A small network was shown many inputs. Here are its activations along a few directions, one row for each input.
Each table varies a few parts of the input and shows all the possible inputs, shuffled.
A made-up example of a description, with smaller parts first: one of 6 places along a line, together with either a single point or (one of 2 separate values, together with one of 5 places around a ring) or one of 11 places around a ring.
Shared parts are said once, and a part with two or three values counts as separate values.

Other details of the inputs vary at random and push rows far along two fixed directions, the same in every table; ignore that.

Rows:
row 1: [ 40  59   4  25  56  14  67   1  28  -6  29   5 -30  11  66]
row 2: [-10   6  11   8  71 -17 -55  17  11  22  40 -12 -51  12  21]
row 3: [-10  -7  14   6 -37 -29  29 -22 -14 -44 -50  -2  12  -5 -30]
row 4: [ 61  50  -5  32  47  25  58 -16  21 -13  28  -8 -36  11  61]
row 5: [ 42  43 -34  32  64  24  49 -20  27 -21  39  -7 -56 -12  51]
row 6: [ 12  40   0  45 -31  30  48  -6   5   0  -6  24   9   3  -8]
row 7: [ 24  43  -2  27 -13  26  77   7 -11  13   9   4  -3 -13  27]
row 8: [-41 -30 -15 -10 -51   1 -37 -23  -3   5 -16  18  60   0 -72]
row 9: [ 39 -23  21 -23  41 -12 -43  14  -9   8 -10 -16 -22  55  52]
row 10: [ -6   5  45  -2  10 -25 -57  29   4  -3  32 -20 -34  67  -4]
row 11: [-56 -41   0  -5 -61 -25 -71  -8 -12  21 -17   9  64 -20 -76]
row 12: [ 30  10  18  25 -53 -14  52   2 -13 -54 -33  28   7  -4   6]
row 13: [-11  15  15  21 -40  15  23  13 -17  35   1  16   6  -7 -24]
row 14: [-12 -49  44 -46   9 -18 -71  28 -26  44 -11  -8  -8  58  21]
row 15: [-19  28 -23  35 -46   6  24   9   0  21  -1  26  -5 -53 -40]
row 16: [ 38  42  15  39  32   3  41  11  18   7  21   0 -19  -9  42]
row 17: [ 18  43   5  33 -34   8  49  14   3  23  -1  17   3 -31  -6]
row 18: [-37  15  -5   6 -62   6 -21  -3 -36 -53   0  24  13 -24 -47]
row 19: [-22   9 -19  15 -29  15  -9   6   0  -8  14  18  18 -53 -16]
row 20: [ -7  -1   1 -37  73  19 -59   4  12  -5  46  -7 -28  27  28]
row 21: [ 77   8  -1  10  41  11  60 -13  29 -23   1  -1 -25  11  81]
row 22: [ 53   4  -5  -2  76   5  82 -28  49 -22 -17 -16 -14   1  54]
row 23: [ 22  -2 -28  17 -27   4  62 -29   2 -15 -59 -15  23 -25  -6]
row 24: [  5 -28  19   1 -46   2  26  14  -7  25 -28  24  17 -10  -5]
row 25: [-17  -9   9  17 -71  -1   7   3   0   8 -46  38  33   3 -16]
row 26: [ -5 -46  54 -20  19 -36 -91  28   1  35 -13  -3  -7  44  18]
row 27: [ 13 -28  -7 -45  70 -12 -36   0  -7   9  23 -32  11  20  25]
row 28: [  0  21 -21  15 -38  15  33   9  17 -56  30   6   1 -33 -15]
row 29: [ 34  38 -13  30  46  -4  55  13  36 -45  49 -14 -58  -2  34]
row 30: [  2  -8 -20 -11 -22  -8  22  -8  11   9   1   9  44 -48 -29]
row 31: [-47 -14  11 -24  27  -4 -81  19 -28  45  26 -14 -38  36 -10]
row 32: [-42 -39  20   0 -75 -33 -15  -6   5 -17 -48 -15  25  15 -70]
row 33: [ -2  30 -41  43 -22  24  45   3 -17   1  -4   7  -7 -38  -9]
row 34: [-46 -35 -15 -27 -59   0 -24  -9 -29  22 -11   3  61 -13 -56]
row 35: [-25 -44  25 -46  22 -43 -86   7  10 -15  36 -30   7  52 -29]
row 36: [ 27  27 -20 -16  41  19  29  11  21  -6  42   6 -17 -50  37]
row 37: [ 22   2 -49   9 -26  12  44 -26  -5 -23  -9  -2  45 -34 -15]
row 38: [ 22  20  17  -2  46   2 -47  11 -18  19  18 -25 -33  56  31]
row 39: [  3 -42  29 -47  66 -22  -7  -4  15  31 -13 -32 -18  19  21]
row 40: [ 30  -2   3  26 -38  17  50  -3  15 -10 -36  33  21   0  10]
row 41: [ 15  -4  -6   6 -23 -11  67 -11  23  10 -49  -2  22 -50 -11]
row 42: [ -6 -15   2 -49  77 -21 -44 -12  24   4  34 -13   7  31  25]
row 43: [-25 -30  26 -40  52 -30 -46 -11  20  19 -26 -22  -7  43  10]
row 44: [-13 -44   8 -53  45 -15 -41  -1   1  28  30 -14  15  12  -8]
row 45: [ 36  21 -20 -20  68  34  62   6  19 -12  57  -1 -28 -41  59]
row 46: [-41   1  28 -11  30 -32 -95  12 -33 -15  22  -6 -51  49 -22]
row 47: [-29 -10  11 -14  44  -2 -48  17  -9  41  35  -5 -44  15  -6]
row 48: [ -2 -42  51 -41  12 -35 -82  33  -3  49 -12   0 -11  40  10]
row 49: [-21 -27  -8   5 -53  -3   0 -41   1   1 -61  -5  28  -5 -44]
row 50: [-58  21 -21  35 -48   8 -14  -3  -6  13  -8  31   1 -14 -48]
row 51: [ 47  32 -35  -2  62  38  39 -19  26 -39  49  -6 -31 -26  63]
row 52: [ 14 -25  -7 -41  67 -11 -49 -27  15  -4  33 -26  -1  31  19]
row 53: [-19  32  25  36 -73  -9   0   3 -39 -28 -17  23   7  11 -44]
row 54: [-61 -12 -16 -20 -68  29 -40   9 -40  16   2  15  30 -25 -45]
row 55: [-14 -24   0 -12 -30  -2  40 -14  -7  17 -49 -13  26 -16 -15]
row 56: [-15  13 -42  10 -50  38  19   4 -27 -12  -3  13  29 -52 -17]
row 57: [-27  13 -31  31 -36  13 -29  -2 -27   8  -8   3 -11  -5 -39]
row 58: [-28  -1   7  -4  51   2 -72   5   4  19  26  -3 -42  44  -8]
row 59: [ -2 -18 -17  10 -43   1  50 -17 -10   4 -67 -11  36 -32 -21]
row 60: [ 10  27 -51  17 -33  41  31  -7 -14 -30   5   9  15 -46  -2]
row 61: [-27 -31  29 -48  32 -43 -91  -6 -25 -27  21 -15   5  47 -24]
row 62: [ -9 -21   6  15 -25 -20  21 -14  17   7 -53  -7  27 -32 -20]
row 63: [ 34  44 -10  38  -8  25  64   9 -14   5  -4  -1   1 -12  24]
row 64: [ 68   5  20  10  20 -16  68  19  41 -48  12  -7 -26  20  61]
row 65: [ 43 -14  10  -5  14   1  19  19  -9   8 -22  -4  -1  14  50]
row 66: [-70   2 -17  -5 -60  19 -51  -1 -14   2  -1  31  31 -20 -51]
Each input here is: one of 6 places around a ring, together with either one of 2 separate values or one of 9 places around a ring.
Changing only the place on the ring of 6 turns row 42 into row 66. The same change can be made to row 30. Which row results? -> row 36
Changing only the place on the ring of 6 turns row 39 into row 24. The same change can be made to row 32. Which row results? -> row 64
List by row number the other rows that have the place on the ring of 6 in common with row 38. -> row 1, row 4, row 6, row 7, row 10, row 13, row 16, row 17, row 53, row 63
Which other rows does row 46 become when the choice among 2 separate values takes its other values? List them by row number. -> row 29
Which other rows does row 3 become when the choice among 2 separate values takes its other values? List them by row number. -> row 32

Rows:
row 67: [-43   1  -3   1 -24   4 -50   9 -13   6  17  10   7  -4 -40]
row 68: [-11 -24  21 -16 -14 -14 -44  11 -12  30 -18  -2  10  26 -13]
row 69: [-25 -34   9 -28  -1 -20 -46 -10  -8   9 -20 -13  19  15 -25]
row 70: [ -5  37 -28  40 -29  23  51  -1  -5  -2   2  10  -6 -40 -14]
row 71: [-31   5  -1   4 -37   9 -50   7 -19   1   6   8   3   4 -32]
row 72: [ 31 -21  15 -50  98 -11 -16   4  18  11  24 -30 -27  29  67]
row 73: [ 21  43 -25  40 -33  29  79  -7  -3 -29   8  21   5 -36   1]
row 74: [-18 -29   8 -13 -30  -2 -31   4 -12  27 -21   1  25   8 -21]
row 75: [-16 -21  24   1 -35 -14 -28   8 -14  23 -29   4  14  13 -22]
row 76: [ -7 -18  15   4 -35 -14  -1  -3   1  -6 -29   3   9  10 -20]
row 77: [ 47   0  11 -15  78 -17  27  -4  30 -25  13 -26 -28  30  58]
row 78: [ 38  29  -4  -2  75  12  10   7   7 -15  45 -10 -42  18  66]
row 79: [-23 -38   9 -34  -2 -13 -46  -4  -9  15 -18  -8  20  10 -21]
row 80: [  9  40 -36  34 -26  24  73  -7  14 -23  26  21   9 -57  -6]
row 81: [ 14  37 -31  45 -21  28  79 -15  15  -1 -11  19   3 -45   1]
row 82: [-19 -32  13 -19  -6 -22 -48 -11  -6   4 -19 -13  15  24 -27]
row 83: [ 21  15  -2 -15  77   2 -21  12   8 -12  52 -10 -47  13  45]
row 84: [ 17  10   5  23 -35  -4  61  -1   8 -12 -30  13  12 -20   1]
Describe the family of inputs behind these rows. -> either one of 2 separate values or one of 6 places along a line or one of 10 places around a ring
A walk changes only the place on the line of 6. It starts at row 80 and steps to row 67. List the rest of the walk in order. -> row 83, row 71, row 78, row 73

Rows:
row 85: [-40 -17 -23  -2 -57  12  -3  -8  -6  19 -23  21  30 -26 -50]
row 86: [-35   3  -9  19 -63  19 -49 -10 -19  -9  -8  18  17  14 -43]
row 87: [ 43  -7 -19  -4  16  17  59  -2   8 -19  16   9  11 -29  34]
row 88: [ 24  15 -11  11  17   6  73 -21  17 -13 -12 -14 -20  -9  25]
row 89: [ 13   8  -5  -3  13  -5  47  -3  16 -35  -6  -5   2  -5  10]
row 90: [-18 -24  -8  -4 -71   1  -8  -7 -19  14 -24  18  49 -24 -35]
row 91: [-21   8  12  -8  25  -6 -33  19  -9  11  39  -9 -26  -1  -6]
row 92: [ 30  13 -21  14  29   9  56 -14  22   4  -5  -5  13 -33  34]
row 93: [ -5   4  -3 -10  29   5 -66  12 -19  -2  25  -6 -18  44  17]
row 94: [-18 -21   6 -44  43  -4 -47  10   6  10  19  -8   3  21   8]
row 95: [ -5 -20  22  -9  44 -16 -39  -5  -4  18 -14 -30 -18  46   1]
row 96: [-37 -16 -10   8 -66  -6   5 -12 -10  -2 -40  11  18  -9 -58]
row 97: [-30  10 -11  32 -74  18 -23 -17  -7 -12 -16  29  20 -12 -60]
row 98: [ 24  36 -20  34  14  10  48 -15  29 -26  28  14 -16 -24   9]
row 99: [  8 -31  30 -32  25 -35 -41   2  -7  -1  -2 -20  -8  37  16]
row 100: [ -9 -24  16 -48  31  -3 -54   7   7   1  22 -17   9  16  17]
row 101: [ 26  -9   0 -24  40  -9  -8  -2  13  16   0  -5   7  -4  22]
row 102: [-10   1  60 -13  27 -15 -39  17 -12  23  -8  20 -25  47  29]
row 103: [ 34  14  -6  25  25 -12  63 -15  20 -16 -22 -16   1 -15  29]
row 104: [ 11 -22  26 -29  37 -38 -45   1   3   8 -16 -18  -7  33   5]
row 105: [-43 -13 -18   3 -62  18  -1 -16 -11  30 -27  12  28 -23 -46]
row 106: [ 13  35 -27  20  -4  22  26   1 -20 -15  13   5 -10 -12  22]
row 107: [ -8   4  24  29 -90  -2  10  18 -10  31 -16  18  36  26 -44]
row 108: [ -9 -21   8 -21  49   2 -46  -3  -2  39   4 -20  -5  27   6]
row 109: [  8 -41  26 -31  29 -26 -40   8 -12 -11   6 -14 -11  38   8]
row 110: [ 15  35 -22  31  15   2  51  -1  32 -21  33  11 -14 -34   9]
row 111: [-34  18  -6  16 -71  19 -10   9 -40  12  -6  10  13 -35 -60]
row 112: [ 45   9   6  32  -8  12  52  28  23   1 -23   7 -34 -16  49]
row 113: [ 25  43 -26  20  10  25  52   6 -17 -15  18   3 -20 -27  26]
row 114: [ 34  11  -1  -2   9   0  62  -9  23 -50   0 -13   6 -17  30]
row 115: [-30  -1  13 -11  40 -18 -53  23   3  12  45  -6 -31   9  -2]
Describe the family of inputs behind these rows. -> either one of 3 separate values or one of 10 places around a ring or (one of 2 separate values, together with one of 9 places around a ring)
Which other rows does row 105 become when the choice among 2 separate values takes its other values? List them by row number. -> row 88
A walk changes only the place on the ring of 10. It starts at row 111 and steps to row 91. List the rest of the walk in order. -> row 115, row 110, row 98, row 97, row 86, row 93, row 106, row 113

Rows:
row 116: [ 20  17 -46  14  -8  28  82 -21   9 -13   9  10  26 -68   2]
row 117: [-47 -27 -19 -17 -32   4 -41  -5 -19  22  -2   6  34 -19 -49]
row 118: [ -2  -4   5 -17  46   7 -23  10   7  39  10  -6 -12   9  29]
row 119: [-27 -10  29  -7  -9  -9 -74  31 -27  45   0  -3 -18  37 -15]
row 120: [ 31  27   9  18  17  11  32  17  -1  15  12   0 -29  -3  35]
row 121: [-17  12  15   9   8  -4 -45  11 -11  -7  23   6 -26  34  -3]
row 122: [ -31  -19   -7   24 -113   -4   30   -5   -3   -7  -48   30   45  -40
  -66]
row 123: [  9  21 -23  -1  34   5  14  -5  14 -39  37 -11 -14 -12  15]
row 124: [ 17  12  -7  -2  33  18  24  -1  13  28   7   0  -8 -15  35]
row 125: [ 42  -6  12  -4  25 -15  21   6  25 -18   2   0   6   0  32]
row 126: [-20   9  16   3   7  -5 -56  13 -12  -4  21   7 -28  39  -9]
row 127: [ -6   4  -4 -26  53  -7 -47   2   6 -23  42 -20 -25  18  11]
row 128: [-31 -10  -3  -3 -27  12 -28   5 -10  44 -18  12  17  -9 -23]
row 129: [ 26  -4   8 -19   7  -9  18  -3  -5 -13 -10  -3  12  15  21]
row 130: [ 27  24   6  17  20   8  28  22  -1  16  13  -2 -28   2  35]
row 131: [ 20  -2  11   1  38 -18   6 -15  16  -1  -6 -22  -7  23  18]
row 132: [ 19   2  11  -1  43 -11  41  -8  23 -11  -7 -17 -14   8  17]
row 133: [-26 -18  16   0 -34 -29  -6  -6  -3  -1 -32   2  14  -7 -34]
row 134: [ -3 -26  11  -7  -4 -10 -34  -5 -12  -1 -30 -10   3  21  -2]
row 135: [-15 -23  -1   3 -35 -11 -24 -13  -5   8 -35  -1  13  20 -33]
row 136: [-35   2 -11  -3 -31   2 -42  -7 -11 -19  12   2  10  -8 -44]
row 137: [ 24   4 -10  19 -53  13  81  -9  13 -24 -17  15  40 -28   1]
row 138: [ 18  14 -45   9  -2  25  74 -17  10 -12  10   8  21 -62   3]
row 139: [  2  18  19   2  32   0 -34   8  -4 -11  32   2 -41  34  14]
row 140: [  6 -15   8 -12 -11   0   3  -3 -11 -13 -27  -4   9  10   7]
Describe the family of inputs behind these rows. -> either one of 10 places around a ring or (one of 3 separate values, together with one of 5 places around a ring)
What sort of input is row 127? -> one of 3 separate values, together with one of 5 places around a ring
